A small network was shown many inputs. Here are its activations along a few directions, one row for each input.
Each table varies a few parts of the input and shows all the possible inputs, shuffled.
Descriptions start from the smaller parts, as in this example, which fits no table here: one of 4 places along a line, together with either a single point or (one of 2 separate values, together with one of 5 places around a ring) or one of 11 places along a line.
Shared parts are said once, and a part with two or three values counts as separate values.
In the rows, zero is written as 128.

Other details of the inputs shift rows strongly along two fixed directions, in all tables alike. That doesn't count.

Table:
r1: [ 87  98 122 116 121 120 191 102 141  92 161]
r2: [110 120 109 149 132 114 189  94 153  86 160]
r3: [133 145 142  99 106 142 102 164 115 126 123]
r4: [109 243 185 113 167 146 120 147  96 200  50]
r5: [153 165 156 137 151 155  88 158 122 114 131]
r6: [129 129 135 133 124 159  86 152 124 139 107]
r7: [139 124  89 122 117 100  96  98  89 153  99]
r8: [157 161 109 108 129 136 101 138 124 123 113]
r9: [ 98  67 102 129 101  98  80 104 142 168  72]
r10: [ 90  87  79 122 103 100  84 106 130 176  85]
r11: [154  95 102 138  71  75  92 109 107 152  78]
r12: [100  97 106 150 122  88 147  85 160 124 139]
r13: [143 167 134  80 136 164 121 168 110 119 138]
r14: [169 158 158 134 175 150 100 143 103 145 155]
r15: [113 120 183 133 172 155 203 151 160  87 206]
r16: [119  83 116 159 124  83 174  75 137 130 157]
r17: [110  72 107 150  70 105 156 115 162 119 106]
r18: [149 166 152 130 178 153  92 153 129 130 147]
r19: [129 117 124 140 134 158 214 137 160  86 163]
r20: [122 129 153 108 119 141  89 155 116 128 118]
r21: [187 171 128 115 147 152 125 147  93 127 140]
r22: [130 167 111 112 161 176 120 162 105 133 137]
r23: [134 105  95 133  72  81  80 113 134 139  69]
r24: [ 92 114 148 126 153 131 197 131 152 100 195]
r25: [143 100 155 165 115 120 153  93 136 106 152]
Each input here is: either a single point or (one of 4 places along a line, together with one of 6 places around a ring).
Question: Change only the place on the line of 4 in r17. List by row number the other rows that result.
Answer: r3, r11, r23

Table:
r26: [131 104 122 132 112  91 152  95 130 129 124]
r27: [112 143 142 122 148 152 144 146 124 120 153]
r28: [119  87 104 141  93  94  94 108 136 160  84]
r29: [121 151 122 117 141 136  98 133 125 136 122]
r30: [107 101 111 127 124  98 145 105 151 132 125]
r31: [147 159 150 132 151 142 159 131 119 111 166]
r32: [128 137 134 108 118 141 104 149 115 138 100]
r33: [ 95  77 105 119  74  87 119  98 131 139  72]
r34: [136 155 132 119 151 138 155 144 133 118 147]
r35: [104 112 141 130 132 136 152 129 136 114 140]
r36: [132 150 135 147 157 156 151 136 128 117 162]
r37: [114  76 128 149 102  85 129  89 141 129 109]
r38: [123 145 121 100 123 136 110 141 107 144 110]
r39: [134 144 114 127 143 137 109 130 116 147 126]
r40: [123  89 138 150 108  91 134 107 141 131 126]
r41: [118  98 138 165 131 132 187 107 160 101 154]
r42: [127 140 119  97 126 132 112 144 108 151 109]
r43: [130 139 138 111 116 138 107 159 118 144 108]
r44: [149 143 125 130 118 137 102 143 121 148 106]
r45: [160 101  87 106 116 144  61 149 115 115 154]
r46: [142 150 109 121 127 136 106 127 109 148 109]
r47: [146 142 105 118 127 129 105 128 110 157 103]
r48: [130 155 115 106 128 128 103 133 120 140 108]
r49: [111  82  98 143 113  92 145  90 142 142 114]
r50: [137 142 128 119 139 123  92 120 107 150 125]
r51: [118 128 135 112 130 142  95 148 118 144 109]
r52: [106 108 120 112 127 120 133 124 127 143 124]
r53: [134 144 130 124 136 124  89 122 106 144 123]
r54: [114 138 123 105 137 138 104 142 110 149 121]
r55: [130 146 154 135 151 151 143 151 152 115 159]
r56: [143 153 129 122 126 122  99 126 101 137 115]
r57: [139 150 134 119 124 132 104 152 131 136 113]
r58: [108 116 116 135 110 105 158 107 148 109 123]
r59: [155 151 167 140 140 146 153 143 131 112 161]
r60: [123 148 142 131 154 149 135 140 139 112 147]
r61: [131  99 135 146 105  95 144 105 134 117 115]
r62: [113  96  98 150  95  92 149  93 135 125 103]
r63: [148 148 145 147 145 158 157 145 132 110 146]
r64: [119 114 127 130 107 116 136 114 151 118 109]
r65: [169 111  90 107 111 142  78 156 110 104 149]
r66: [144 142 132 120 150 123 105 130 108 149 135]
r67: [103 113 147 145 128 133 223 121 153  81 173]
r68: [142 149 135 142 140 153 147 136 125 114 137]
r69: [148 152 158 139 146 144 152 133 121 104 155]
r70: [124 151 134 124 157 143 141 137 137 121 154]
r71: [111 110 123 138 110 108 155 110 150 106 118]
r72: [117 124 162 134 141 151 167 150 147 111 167]
r73: [128 143 134 123 142 138  97 147 132 133 119]
r74: [138 141 141 128 140 132  94 126 110 137 124]
r75: [117 105 131 157 130 132 167 102 151 109 146]
Question: Changing only one part turns r60 into r71. The same change can be made to r49. Which row results?
Answer: r47
Question: Changing only one part turns r42 into r52. The same change can be made to r38. Which row results?
Answer: r54
Question: Describe the family of inputs behind these rows.
Answer: one of 2 separate values, together with either a single point or (one of 4 places along a line, together with one of 6 places along a line)
Question: Change only the place on the line of 4 in r74. List by row number the other rows that result.
Answer: r35, r60, r75
Question: Start at r54 and move only the place on the line of 4, one step at a time. The first step leads to r70. Which rows follow, in order?
Answer: r39, r50
Question: Change only the place on the line of 6 in r31. List by row number the other rows that result.
Answer: r26, r56, r59, r61, r69
Question: Change only the choice among 2 separate values in r66. List by row number the other rows that result.
Answer: r26
Question: Change only the choice among 2 separate values in r61. List by row number the other rows that result.
Answer: r37

Table:
r76: [ 71 118 162 171 132 101 239  98 166 109 139]
r77: [159 165 141 123 138 152 120 147 104 123 136]
r78: [117  74  92 128  66  74  94 100 134 151  60]
r79: [140 151 134 116 161 148 108 148 113 138 156]
r80: [118  99  78 113  96  87  87 105 119 161  80]
r81: [146 163 123 107 150 149 124 149 106 130 146]
r82: [146 137 129 131 128 133  87 133 112 143 114]
r83: [154 162 168 157 168 178 191 147 142  83 199]
r84: [ 99  48 111 167  97  68 193  59 171  99 139]
r85: [140 159 135 113 140 160 114 162 124 119 135]
r86: [ 98  64 102 119  76  71  80  99 135 150  73]
r87: [143 132 133 124 125 133  88 147 121 143 111]
r88: [143 159 122 118 158 154 114 149 117 134 147]
r89: [146 148 110 120 132 129  95 128 111 140 115]
r90: [144 137 127 124 121 135  92 147 122 141 108]
r91: [134 135 111 115 141 130  91 135 114 150 124]
r92: [157 165 165 154 165 177 195 147 139  82 196]
r93: [126 110 151 158 149 126 195 106 153  88 191]
r94: [115 114  98 114 108 121 105 124 122 143 103]
r95: [ 99 157 158 132 133 117 159 109 141 156 105]
r96: [133 142 122 102 116 134  98 148 113 131 108]
r97: [115 116 130 128 127 138 189 124 140  97 163]
r98: [ 62  67 141 161 107  69 234  59 173 121  95]
r99: [128 132 127 113 127 137  85 148 124 136 113]
r100: [133 108 127 134 111 107  91 113 116 144 107]
r101: [152 164 129 127 156 150 110 141 115 127 144]
r102: [135 116 118 118  96 109 108 129 119 138  94]
r103: [131 150 133 114 153 163 110 155 117 131 147]
r104: [141 129 140 122 125 129  85 146 117 144 116]
r105: [104  93 114 136 114 120 160 111 149 114 138]
r106: [147 150 113 112 128 124 100 128 102 137 115]
r107: [117 113 140 142 129 138 175 130 159  91 159]
r108: [129 147 139 113 153 159 107 154 114 133 152]
Question: Describe the family of inputs behind these rows.
Answer: either one of 3 separate values or (one of 5 places along a line, together with one of 6 places around a ring)
Question: Change only the place on the ring of 6 in r81. List by row number the other rows that result.
Answer: r77, r96, r97, r102, r106
Question: Which other rows belong to the same alternative as r95? List them by row number.
Answer: r76, r98
